Each row below holds a small network's activations on one input, seen along a few directions.
Each table varies a few parts of the input and shows all the possible inputs, shuffled.
Descriptions start from the smaller parts, as in this example, which fits no table here: ring(5) and (point or (values(2) and line(4)) or line(11)).
Shared parts are said once, and a part with two or three values counts as separate values.
In the rows, zero is written as 100.

Other details of the inputs vary at random and push rows far along two fixed directions, the same in every table; ignore that.
These rows show it; all are for the same input, with only those details redrawn:
95 73 96 106 106 63 41 127 124 145 105 59 57
94 73 96 107 106 63 41 126 124 146 105 59 57
95 73 96 107 106 63 40 126 124 146 105 59 57
95 73 96 106 106 63 40 127 124 146 105 59 58
74 125 83 117 53 100 105 49 109 56 84 124 93
73 124 82 119 51 100 104 48 111 56 84 124 90
120 111 133 52 144 109 134 120 31 96 114 129 120
121 111 132 51 144 110 134 120 30 95 114 129 122

Table:
R1: 95 73 96 107 105 63 40 126 124 146 105 59 58
R2: 115 65 89 123 112 80 53 125 146 154 114 58 76
R3: 127 113 131 59 150 126 145 123 55 96 122 128 151
R4: 87 122 76 131 50 120 116 40 137 56 91 132 113
R5: 76 123 79 124 52 98 107 48 108 57 83 118 88
R6: 112 63 91 118 109 79 47 124 141 157 115 70 65
R7: 85 117 78 128 50 104 113 42 114 60 84 129 90
R8: 122 91 119 74 130 100 109 117 67 116 112 115 101
R9: 65 132 81 114 56 99 109 55 124 46 86 113 108
R10: 72 134 76 127 55 105 117 51 132 46 86 111 115
R11: 109 103 123 61 139 91 108 130 62 111 112 96 108
R12: 117 116 131 48 157 106 142 133 35 90 116 111 138
R13: 138 77 127 87 129 184 173 148 61 108 78 113 164
R14: 92 117 73 136 51 117 119 40 124 62 92 134 99
R15: 89 78 93 107 110 58 48 130 125 141 104 45 61
R16: 70 134 79 121 52 106 113 52 137 46 87 115 116
R17: 133 63 114 107 123 169 149 152 82 127 76 88 144
R18: 129 113 128 64 153 125 150 121 51 95 121 124 150
The inputs of R1 and R5 match in every part but one. If R6 is changed in the same way as R1 into R5, which row does it become?
Answer: R14
What is each input in this table made of?
Answer: values(2) and (point or ring(8))
Change only the values(2) part in R16. List by row number the other rows that result.
Answer: R10

Table:
R19: 97 81 109 94 119 81 83 137 78 127 89 63 79
R20: 104 72 103 91 116 84 89 136 89 129 93 75 75
R21: 111 75 112 90 121 106 84 145 126 134 104 75 115
R22: 126 78 103 99 129 86 83 117 115 139 124 89 94
R23: 83 102 52 164 47 89 80 52 167 86 93 86 75
R24: 69 107 55 168 41 89 82 57 161 81 79 67 82
R25: 77 100 58 152 37 75 66 44 145 84 88 96 48
R26: 106 122 122 80 112 119 126 83 45 81 106 149 115
R27: 102 87 120 86 119 94 60 129 88 135 104 86 85
R28: 112 86 110 107 131 99 74 127 106 140 119 82 103
R29: 111 75 98 103 126 98 101 144 110 130 98 61 102
R30: 99 128 83 113 69 119 159 52 107 45 89 133 128
R31: 74 173 120 37 144 56 125 93 71 44 139 108 145
R32: 99 83 111 104 121 114 77 145 110 131 100 62 117
R33: 67 139 116 41 144 9 45 121 87 94 139 71 78
R34: 95 130 81 127 62 129 139 33 107 48 100 147 121
R35: 104 76 103 100 119 109 95 146 114 131 93 60 107
R36: 108 76 109 99 119 115 84 146 120 135 104 73 113
R37: 78 126 97 97 60 130 144 65 78 45 68 136 112
R38: 94 119 123 72 107 127 143 106 38 71 79 120 126
R39: 99 129 92 110 68 129 141 45 117 51 99 156 132
R40: 109 108 114 64 109 110 153 99 53 71 88 132 117
R41: 123 77 102 88 123 69 79 116 89 133 118 92 68
R42: 119 80 113 89 121 101 76 132 131 136 112 86 108
R43: 113 114 119 74 111 120 130 85 54 86 112 156 111
R44: 63 101 61 160 47 96 85 75 159 80 69 61 91
R45: 129 78 96 102 130 82 90 124 113 133 121 80 94
R46: 101 73 110 79 111 88 83 138 101 130 88 77 82
R47: 108 123 120 87 114 140 130 98 74 77 103 126 146
R48: 75 103 69 149 41 109 69 64 179 89 86 92 89
R49: 116 115 111 76 111 113 151 91 41 77 101 133 111
R50: 116 115 109 94 110 133 139 85 85 83 114 144 134
R51: 120 112 122 61 117 113 132 87 57 86 114 161 114
R52: 93 82 117 91 113 98 65 138 88 130 94 75 90
R53: 119 79 97 106 127 92 98 134 107 136 111 67 97
R54: 110 85 111 97 124 80 65 114 74 137 117 88 70
R55: 62 95 74 135 36 101 62 74 152 89 74 93 70
R56: 117 113 111 70 109 103 150 87 51 75 100 136 109
R57: 110 109 126 53 114 129 138 109 55 79 96 142 130
R58: 112 111 104 84 110 122 162 101 84 67 90 118 141
R59: 72 107 64 154 43 75 63 47 129 82 85 88 55
R60: 73 99 77 126 35 88 55 56 164 88 82 108 67
R61: 88 138 83 131 64 127 135 31 97 42 95 140 124
R62: 106 85 107 98 120 76 81 126 75 130 102 70 74
R63: 69 100 76 132 38 95 55 62 153 91 82 103 65
R64: 98 82 108 102 123 108 90 149 101 129 90 51 113
R65: 119 86 98 113 134 89 83 125 95 132 118 68 98
R66: 109 74 106 91 120 102 96 146 121 131 94 65 109
R67: 116 115 113 80 109 113 132 74 47 81 113 150 103
R68: 121 77 110 83 125 73 73 112 89 139 122 101 68
What is each input in this table made of?
Answer: values(2) and (point or (values(3) and ring(8)))
The inputs of R43 and R50 match in every part but the values(2) part. If R51 is changed in the same way as R43 into R50, which row does it become?
Answer: R39
The inputs of R41 and R45 match in every part but the values(2) part. If R33 is changed in the same way as R41 into R45, which row does it become?
Answer: R31
Change only the values(3) part in R38. List by row number the other rows that result.
Answer: R37, R46
A walk changes only the ring(8) part. It starts at R32 and steps to R64. List the rest of the walk in order.
Answer: R44, R24, R65, R61, R28, R47
A walk changes only the ring(8) part. It starts at R59 and steps to R62. List the rest of the walk in order.
Answer: R19, R38, R52, R27, R26, R54
Change only the values(3) part in R20. List by row number the other rows that result.
Answer: R19, R40
